Each row below holds a small network's activations on one input, seen along a few directions.
Each table varies a few parts of the input and shows all the possible inputs, shuffled.
A made-up example of a description, with smaller parts first: one of 6 places along a line, together with either a single point or one of 9 places around a ring or (one of 3 separate values, together with one of 8 places around a ring).
Shared parts are said once, and a part with two or three values counts as separate values.
(in the rows, 128 means zero)

Other details of the inputs vary at random and push rows far along two fixed directions, the same in every table; ignore that.

Table:
x1: [173 115 148 114  91 131 153 157 101 134 120  94]
x2: [212 123 133 119 103 156 143 145 112 145 138 115]
x3: [224  96 149  91 114 164 117 165 102 152 142 125]
x4: [ 64 126 157 103 147 106 127  93 145  90 139 163]
x5: [200 123 128 126 112 159 144 138 115 159 123 113]
x6: [123 130  94 173 132 136 135 128 147 156 111 118]
x7: [186  98 192  66 103 140 125 148  88 136 150 120]
x8: [127 152  61 243 103  86 147 150 115 151  49  59]
x9: [192 115 120 114 102 142 117 155 102 158 124 113]
x10: [ 19 145 163  92 161 124 114  84 157  76 162 174]
x11: [ 63 139  97 166 158 127 126 102 174 125 131 150]
x12: [199 107 169  91  93 147 129 143  76 136 148  91]
x13: [ 45 140 118 157 133 105 127 107 163 104 117 129]
x14: [130 140  85 158 134 119 118 135 136 143  92 130]
x15: [169 110 164  50 119 156 110 123 108 128 178 152]
x16: [158 117 194  53 108 151 133 115 114 102 163 135]
x17: [164 130  63 193 108 117 121 169 121 172  72  90]
x18: [ 64 128 153 104 164 116 113  97 154 102 150 147]
x19: [ 51 142 103 165 160  96 131 107 149 103 117 122]
x20: [188 113 124 135 110 156 138 143 112 174 122 106]
x21: [176 120 165  49 121 154 117 117 108 122 169 158]
x22: [ 52 149 117 163 140  99 121  99 141  94 114 136]
x23: [202 121 176  87  83 150 134 148  86 129 133 101]
x24: [155 149  39 228 103  97 135 164 125 172  46  84]
x25: [ 62 145  96 162 165 130 134 102 168 131 126 152]
x26: [126 142  92 176 134 130 141 123 150 141 108 126]
x27: [150 140  51 230  99 105 142 164 133 164  80  81]
x28: [193 119 122 122  95 141 129 152 105 150 138 111]
x29: [184  97 187  64  91 148 139 143  98 124 154 112]
x30: [ 64 134  91 155 166 117 103 117 167 124 114 160]
x31: [ 42 140 131  83 178 128 102  86 160  98 164 196]
x32: [188 117 154 120 109 121 133 153  99 136 113 102]
x33: [121 134  90 176 127 128 133 132 150 140 121 121]
x34: [189 106 171  57 141 166 113 132 117 123 162 165]
x35: [ 78 149 100 154 150 114 127 102 163 109 132 158]
x36: [ 62 123 158 106 161 108 108 105 148  98 146 156]
x37: [183 105 168  55 143 169 115 141 114 127 171 161]
x38: [ 61 152  85 171 153 110 131 112 164 115 131 150]
x39: [ 31 138 159  89 185 116 115  82 164  85 163 170]
x40: [167 134  64 196 118 121 132 176 122 169  73  95]
x41: [ 59 150  87 151 153 108 119 111 155 120 124 155]
x42: [167 115 192  52 133 145 125 117 111 112 163 134]
x43: [184 123 146 119  83 138 148 157 100 137 122  85]
x44: [126 136  56 242 109  85 143 158 125 152  57  51]
x45: [ 22 120 163  91 162 106 114  81 159  80 160 179]
x46: [193 106 193  64 106 138 131 142  88 130 142 126]
x47: [145 142  62 235 108  86 150 155 119 149  52  55]
x48: [202 109 165  72 119 178 139 134 100 158 161 131]
x49: [ 89 136 124 129 160 139 130  91 156 132 131 162]
x50: [104 141 110 168 125 109 136 129 116 127 109  98]
x51: [ 23 132 167  88 175 107 115  89 154  87 156 184]
x52: [196 107 171  93  84 147 124 148  75 129 148  95]
x53: [192 106 188  62  93 146 145 137  97 118 146 118]
x54: [129 148  65 239  91  92 144 167 106 149  60  57]
x55: [ 24 137 165  93 154 125 106  83 158  80 162 170]
x56: [ 61 139 118 159 156  92 125 124 148 113 110 133]
x57: [171 114 161  46 135 163 110 132 108 129 168 157]
x58: [ 83 133 128 102 174 132 104  99 160 107 139 185]
x59: [ 62 148  89 173 161 125 136 107 171 126 126 149]
x60: [221 115 147  95 102 168 144 153 101 147 160 116]
x61: [ 43 143 134  91 171 127 114  83 163  90 178 194]
x62: [147 153  43 234 101  96 145 157 132 161  62  88]
x63: [183 108 155 108  93 126 146 157  89 136 126 100]
Description of these inputs: one of 3 separate values, together with either one of 10 places around a ring or one of 11 places along a line.
Changing only the choice among 3 separate values turns x5 into x25. The same change can be made to x14. Which row results? -> x57
Changing only the choice among 3 separate values turns x21 into x15. The same change can be made to x35. Which row results? -> x27
Change only the place on the ring of 10 in x52. List by row number the other rows that result. -> x7, x12, x13, x18, x29, x36, x44, x45, x55
Change only the choice among 3 separate values in x32. List by row number the other rows that result. -> x36, x56

Table:
x64: [133 124 121 142 113 131 130 137 125 136 132 112]
x65: [129 128 155 102 131 133 137 114 129 113 146 138]
x66: [143 128 123 130 109 134 132 139 118 130 135 113]
x67: [117 139  84 170 143 122 126 130 147 143 105 134]
x68: [159 133  97 157 123 140 137 138 131 153 116 119]
x69: [153 138 103 163 102 122 139 145 110 142 111  96]
x70: [157 132  98 155 119 140 138 140 133 154 115 121]
x71: [127 129 151  99 123 135 135 109 128 113 144 139]
x72: [150 121 113 156 115 118 126 156 113 153  91  99]
x73: [160 129 113 134 128 148 133 131 131 146 133 130]
x74: [128 125 139 103 130 133 117 127 120 115 149 134]
x75: [121 115 148  93 134 130 107 128 124 119 149 145]
x76: [142 130 129 136 124 118 136 135 123 127 114 118]
x77: [131 132 116 140 117 129 130 134 122 127 132 113]
x78: [128 121 154 108 127 137 139 120 131 119 142 135]
x79: [125 117 159  93 139 127 122 125 127 115 136 148]
x80: [127 127 149  90 128 126 113 121 122 110 139 150]
x81: [132 130 148 105 125 133 135 110 125 114 142 133]
x82: [126 127 157  97 128 134 138 114 132 112 147 142]
x83: [143 126 129 106 145 147 120 122 134 132 145 153]
x84: [143 122 127 134 114 134 128 136 120 135 138 110]
x85: [150 132 128 128 113 125 127 134 115 126 122 120]
x86: [ 33 154  99 162 150 104 125  97 162 104 126 151]
x87: [ 40 152  98 159 157  99 117 102 155 104 121 151]
x88: [140 125 120 155 113 131 139 141 121 148 109  99]
x89: [148 138 112 155 104 123 138 136 119 133 112 106]
x90: [119 118 150 101 131 140 128 122 127 125 156 134]
x91: [ 45 137 115 153 164 109 118 103 157 114 118 145]
x92: [128 124 153  89 132 124 119 117 123 111 135 148]
x93: [120 120 157 100 136 144 127 113 126 123 151 134]
x94: [138 124 132 138 130 125 132 136 125 136 114 111]
x95: [125 117 158  95 141 129 119 126 127 122 134 140]
x96: [ 61 150  90 182 146  92 129 108 156 114  92 131]
x97: [141 120 113 147 120 116 123 155 116 147 106 107]
x98: [132 132 118 131 119 115 119 140 115 129 117 125]
x99: [141 121 130 133 121 134 134 137 118 140 134 109]
x100: [144 120 126 131 119 129 121 141 117 135 132 114]
x101: [133 124 151  98 133 121 124 128 125 116 129 142]
x102: [136 126 135 138 124 129 142 129 128 128 123 118]
x103: [ 88 131 130 138 149 114 129 115 146 113 121 141]
x104: [125 117 146 105 137 133 120 127 121 126 147 132]
x105: [125 122 158 104 137 140 133 115 131 121 147 132]
x106: [145 124 122 123 117 123 116 148 113 130 123 120]
x107: [130 132 145 106 116 136 130 116 126 114 145 138]
x108: [159 128  97 148 128 130 122 149 128 153 104 128]
x109: [147 127 106 133 135 131 119 139 132 145 115 140]
x110: [145 132 107 141 128 143 134 131 138 145 127 134]
x111: [131 125 137 135 124 132 140 130 131 135 122 114]
Changing only one part turns x86 into x87. The same change can be made to x66. Which row results? -> x74
Changing only one part turns x89 into x80. The same change can be made to x102. Which row results? -> x79
Describe the family of inputs behind these rows. -> one of 4 places along a line, together with either one of 2 separate values or one of 10 places around a ring
Change only the place on the line of 4 in x75. List by row number the other rows that result. -> x64, x84, x100

Table:
x112: [151 128  82 181 116 133 135 158 120 161 109 104]
x113: [184 125 154  75 133 165 122 124 120 129 160 157]
x114: [148 132 101 169  95 104 132 155 109 133  97  87]
x115: [175 114 154  71 128 163 113 116 111 136 164 156]
x116: [ 42 143 138 137 154 114 136  84 158  95 139 145]
x117: [173 102 159  67 134 159 120 128 124 135 157 150]
x118: [163 112 178  63 116 132 119 131  94 107 161 129]
x119: [177 120 150  74 128 160 134 133 122 130 158 157]
x120: [ 35 131 140 135 152 105 121 105 158 104 116 148]
x121: [ 62 131 114 143 178 125 108 102 172 117 137 165]
x122: [157 137  77 174 111 128 136 150 122 169 104 101]
x123: [ 63 148 100 127 170 128 106  93 165 111 129 179]
x124: [148 131 117 174 112 118 156 138 116 139  98  75]
x125: [143 130 117 168 108  97 136 156 106 141  82  85]
x126: [160 117 183  70 107 154 137 118 107 115 169 126]
x127: [ 43 139 131 134 159  90 115 103 146  92 123 147]
x128: [158 107 190  67 115 137 127 135  99 121 144 125]
x129: [146 134 101 171  90 110 136 155 114 135 101  89]
x130: [154 133  83 175 123 132 128 161 127 161 104  99]
x131: [ 42 144 125 140 140 111 126  94 159  96 139 150]
x132: [163 127  93 173 119 123 145 149 137 160  98 113]
Describe the family of inputs behind these rows. -> either one of 10 places around a ring or one of 11 places along a line
What sort of input is x112? -> one of 10 places around a ring
Start at x130 and move only the place on the ring of 10, one step at a time. The first step leads to x121. Which rows follow, in order? -> x117, x132, x119, x113, x123, x115, x122, x112
